Each row below holds a small network's activations on one input, seen along a few directions.
Each table varies a few parts of the input and shows all the possible inputs, shuffled.
Descriptions start from the smaller parts, as in this example, which fits no table here: one of 6 places along a line, together with either a single point or one of 9 places around a ring or (one of 2 separate values, together with one of 8 places around a ring).
Shared parts are said once, and a part with two or three values counts as separate values.

Table:
x1: 46,-586,333,185,-51,528,-386,-91,421,-97,307,-265,-288,38
x2: -63,144,-373,312,168,84,407,26,-18,-167,245,-57,280,-124
x3: 97,-505,390,-263,-314,330,-309,-284,451,-99,153,51,-393,489
x4: -14,72,27,6,177,-294,208,188,-227,136,-154,-174,208,-533
x5: -18,231,159,-592,-77,-582,182,92,-198,180,-317,114,160,-181
x6: -28,-438,82,144,133,187,-594,54,-8,97,371,-348,-515,338
x7: 23,205,190,-347,-29,-413,20,122,-325,241,-458,83,138,-409
x8: -76,-134,-212,529,116,547,-177,-43,242,-155,334,87,-47,314
x9: -68,-54,-171,39,-169,332,-128,-259,333,-216,139,399,-154,740
x10: -114,-196,-344,474,113,490,60,-51,320,-153,515,-72,-63,355
x11: 29,377,-169,130,-79,83,-4,-141,-125,-98,-250,410,225,42
x12: 21,-33,1,-108,190,-431,420,329,-221,190,21,-328,217,-577
x13: -15,192,-140,238,176,4,242,64,-113,-91,-25,0,234,-287
x14: 15,283,114,-452,-80,-464,227,45,-120,106,-309,119,121,-95
x15: 78,328,76,-106,-73,-153,-9,23,-201,62,-451,178,150,-226
x16: -10,-467,-11,122,130,134,-344,98,83,110,554,-485,-519,358
x17: 11,328,-191,-118,-60,-62,255,-108,8,-160,-109,442,191,254
x18: 73,-666,206,128,-28,465,-117,-81,520,-62,521,-394,-281,67
x19: -36,69,-161,55,149,-201,388,164,-90,-10,53,-270,235,-385
x20: -14,15,70,-100,202,-408,211,271,-299,206,-160,-187,207,-636
x21: 94,-423,466,-16,-339,481,-578,-265,319,-31,-51,9,-361,273
x22: 55,278,158,-222,-58,-298,-10,44,-248,172,-510,103,146,-312
x23: 41,-316,202,-303,-135,32,-506,-118,76,59,172,-26,-615,770
x24: -25,21,-108,310,-189,461,-389,-228,180,-104,-18,371,-146,514
x25: -30,199,-264,366,203,149,211,16,-86,-154,73,115,292,-151
x26: -54,132,-273,189,122,-69,442,72,-52,-91,195,-160,241,-268
x27: -19,26,-74,-7,140,-342,414,226,-154,119,53,-329,206,-495
x28: 17,385,-57,-2,-108,-65,11,-107,-147,-43,-340,277,180,-96
x29: 30,-254,232,-54,-184,159,-792,-119,-81,142,5,-66,-566,533
x30: -28,313,-10,-387,-115,-344,200,-15,-63,-10,-262,193,154,-5
x31: -13,343,-90,-252,-103,-213,247,-83,-12,-82,-184,311,157,117
x32: -8,129,-58,103,175,-129,202,158,-166,5,-113,-102,207,-424
What do these inputs look like to the network?
> one of 4 places along a line, together with either one of 3 separate values or one of 5 places along a line
The inputs of x7 and x5 match in every part but the place on the line of 4. If x15 is changed in the same way as x7 into x5, which row does it become?
> x30
Change only the place on the line of 4 in x1. List by row number the other rows that result.
> x3, x18, x21
Change only the choice among 3 separate values in x29. List by row number the other rows that result.
> x21, x24

Table:
x33: 46,-248,300,-323,-81,-162,-263,1,50,149,34,-183,-258,119
x34: -14,405,0,-266,-72,-396,216,33,-288,90,-512,293,263,-216
x35: 10,359,-94,-236,-20,-384,389,46,-144,15,-255,192,321,-227
x36: -31,-342,112,-60,72,-58,-155,147,21,164,251,-374,-268,-26
x37: 35,-310,160,-160,35,-63,-82,104,90,123,225,-337,-272,78
x38: -30,310,-249,-60,171,-348,502,141,-213,2,-69,-39,313,-290
x39: 9,-477,71,382,186,175,-31,185,91,118,345,-620,-120,-423
x40: 65,-208,393,-383,-143,-144,-357,-28,-69,128,-203,-50,-316,93
x41: 31,125,47,-9,-291,324,-397,-290,94,-98,-219,406,-131,413
x42: -42,-2,-99,62,-164,262,-145,-252,227,-152,127,248,-109,476
x43: -35,294,-241,3,189,-308,470,194,-188,-27,-27,-30,333,-366
x44: -60,-303,-273,681,229,605,33,-10,245,-214,502,-139,66,3
x45: 45,462,83,-205,-125,-351,65,-27,-303,167,-631,380,273,-270
x46: -56,177,-244,403,359,-35,539,263,-148,-109,135,-296,487,-762
x47: 145,-153,439,-313,-217,-113,-488,-100,-118,180,-304,28,-301,63
x48: -30,-69,-188,200,15,354,27,-114,250,-196,306,105,-94,449
x49: -82,-96,-210,288,98,361,-69,-52,224,-179,362,78,-37,378
x50: -7,77,-9,-3,-243,280,-254,-240,179,-160,-69,337,-151,507
What do these inputs look like to the network?
> one of 3 separate values, together with either a single point or one of 5 places along a line
The inputs of x35 and x42 match in every part but the choice among 3 separate values. If x38 is changed in the same way as x35 into x42, which row does it become?
> x48

Table:
x51: 44,114,143,-290,-91,-275,-8,26,-176,153,-319,122,36,-116
x52: 47,109,223,-381,-5,-520,41,188,-285,239,-327,-200,21,-422
x53: 56,326,-38,-171,-154,-87,38,-116,-79,-17,-317,377,103,106
x54: 59,193,116,-213,-145,-147,-12,-76,-108,45,-336,236,49,18
x55: -68,-268,-357,744,390,378,373,225,178,-111,600,-452,205,-395
x56: -45,474,-161,-107,-134,-52,42,-171,-86,-114,-332,493,217,145
x57: 7,-393,167,-10,-154,353,-467,-162,274,-4,243,18,-413,550
x58: -35,73,-115,2,352,-439,575,346,-263,100,56,-389,377,-783
x59: -15,-531,-29,447,102,586,-339,-95,301,-162,593,-294,-369,385
x60: -127,507,-492,288,188,-115,651,69,-111,-205,-2,150,556,-282
x61: 22,-312,266,-194,-231,258,-542,-206,281,-14,27,174,-440,607
x62: 30,-436,63,206,-82,447,-387,-134,293,-87,444,-169,-404,476
x63: 25,145,215,-323,-35,-387,35,106,-219,177,-329,-66,61,-289
What do these inputs look like to the network?
> either one of 3 separate values or one of 4 places along a line or one of 6 places along a line
Start at x56 and move only the place on the line of 6, one step at a time. The first step leads to x53. Which rows follow, in order?
> x54, x51, x63, x52

Table:
x64: 48,-55,267,-466,-186,131,-421,-272,19,-26,-249,469,-33,435
x65: -107,160,-433,330,298,-3,353,76,-46,-106,-93,361,547,-267
x66: 31,338,242,-807,-287,-386,-108,-235,-281,74,-564,508,4,419
x67: 49,40,-187,109,246,-27,587,259,8,-100,72,-41,489,-558
x68: 152,-253,287,-188,-199,308,-376,-294,280,-30,111,266,-321,623
x69: 51,-179,377,-405,-79,46,-615,-17,-58,189,-506,262,-333,217
x70: -201,93,-422,452,80,489,50,-173,356,-383,517,174,131,635
x71: 51,449,-322,-113,165,-634,610,345,-429,153,-158,143,552,-541
x72: 96,219,-56,262,-240,538,-139,-342,346,-280,43,300,-168,488
x73: -101,6,-400,694,201,487,424,10,306,-234,389,-301,155,137
x74: -103,258,-240,569,-89,412,153,-231,222,-256,142,300,135,291
x75: 56,213,427,-813,-180,-466,-208,-31,-272,274,-731,243,-223,272
x76: 71,-212,9,304,323,130,194,142,-148,40,328,-621,-55,-473
x77: -80,191,292,-484,27,-846,185,302,-242,429,-285,-214,151,-615
x78: -34,-496,75,252,71,120,-232,113,59,100,390,-853,-393,-277
x79: -16,129,-289,312,-243,607,-334,-339,347,-230,380,201,-186,756
x80: 41,-517,109,-88,-107,304,-768,-46,159,164,189,-22,-670,621
x81: -15,281,26,-322,127,-788,504,378,-239,396,-192,-152,302,-769
x82: -40,403,-190,200,-151,243,290,-262,171,-388,-218,376,394,67
x83: 85,-20,-157,506,234,267,550,145,4,-115,362,-353,179,-348
x84: -4,-673,129,-58,47,65,-613,143,13,18,422,-436,-514,212
x85: 29,572,-479,-7,201,-469,593,147,-289,-29,-402,384,512,-349
x86: 44,-223,446,-260,-88,-195,-475,109,-238,176,-216,-159,-123,-203
x87: -123,561,-190,-435,-369,-378,138,-246,-102,-91,-521,759,151,206
x88: 32,130,493,-704,-88,-727,-68,286,-223,278,-505,-41,-111,-271
x89: -22,-24,10,106,197,-184,126,225,-259,226,8,-300,260,-740
x90: -150,-512,-197,309,246,82,146,236,85,78,620,-641,-150,-351
x91: 85,-290,105,-21,-212,518,-591,-148,354,-48,207,117,-527,666
x92: 36,-382,235,143,162,-45,-143,11,-157,124,307,-652,-173,-290
x93: 25,-164,391,-126,26,-196,3,100,-40,162,-109,-519,58,-602
x94: 20,341,-35,-29,-348,292,-91,-355,203,-295,-291,486,107,238
x95: -127,-296,-350,452,244,244,476,181,161,-138,722,-420,171,-81
x96: 156,-346,390,-43,-256,196,-574,-144,104,228,-110,27,-594,393
x97: -87,601,-310,-277,-203,-428,602,-230,-78,-253,-362,596,468,76
x98: -118,40,-423,631,390,228,313,60,35,-154,259,158,284,-4
x99: 169,-381,369,14,38,63,-540,100,-133,46,45,-403,-476,-11
What do these inputs look like to the network?
> one of 4 places along a line, together with one of 9 places around a ring
The inputs of x69 and x75 match in every part but the place on the line of 4. If x64 is changed in the same way as x69 into x75, which row does it become?
> x66
Change only the place on the ring of 9 in x70. List by row number the other rows that result.
> x73, x78, x79, x80, x84, x90, x91, x95
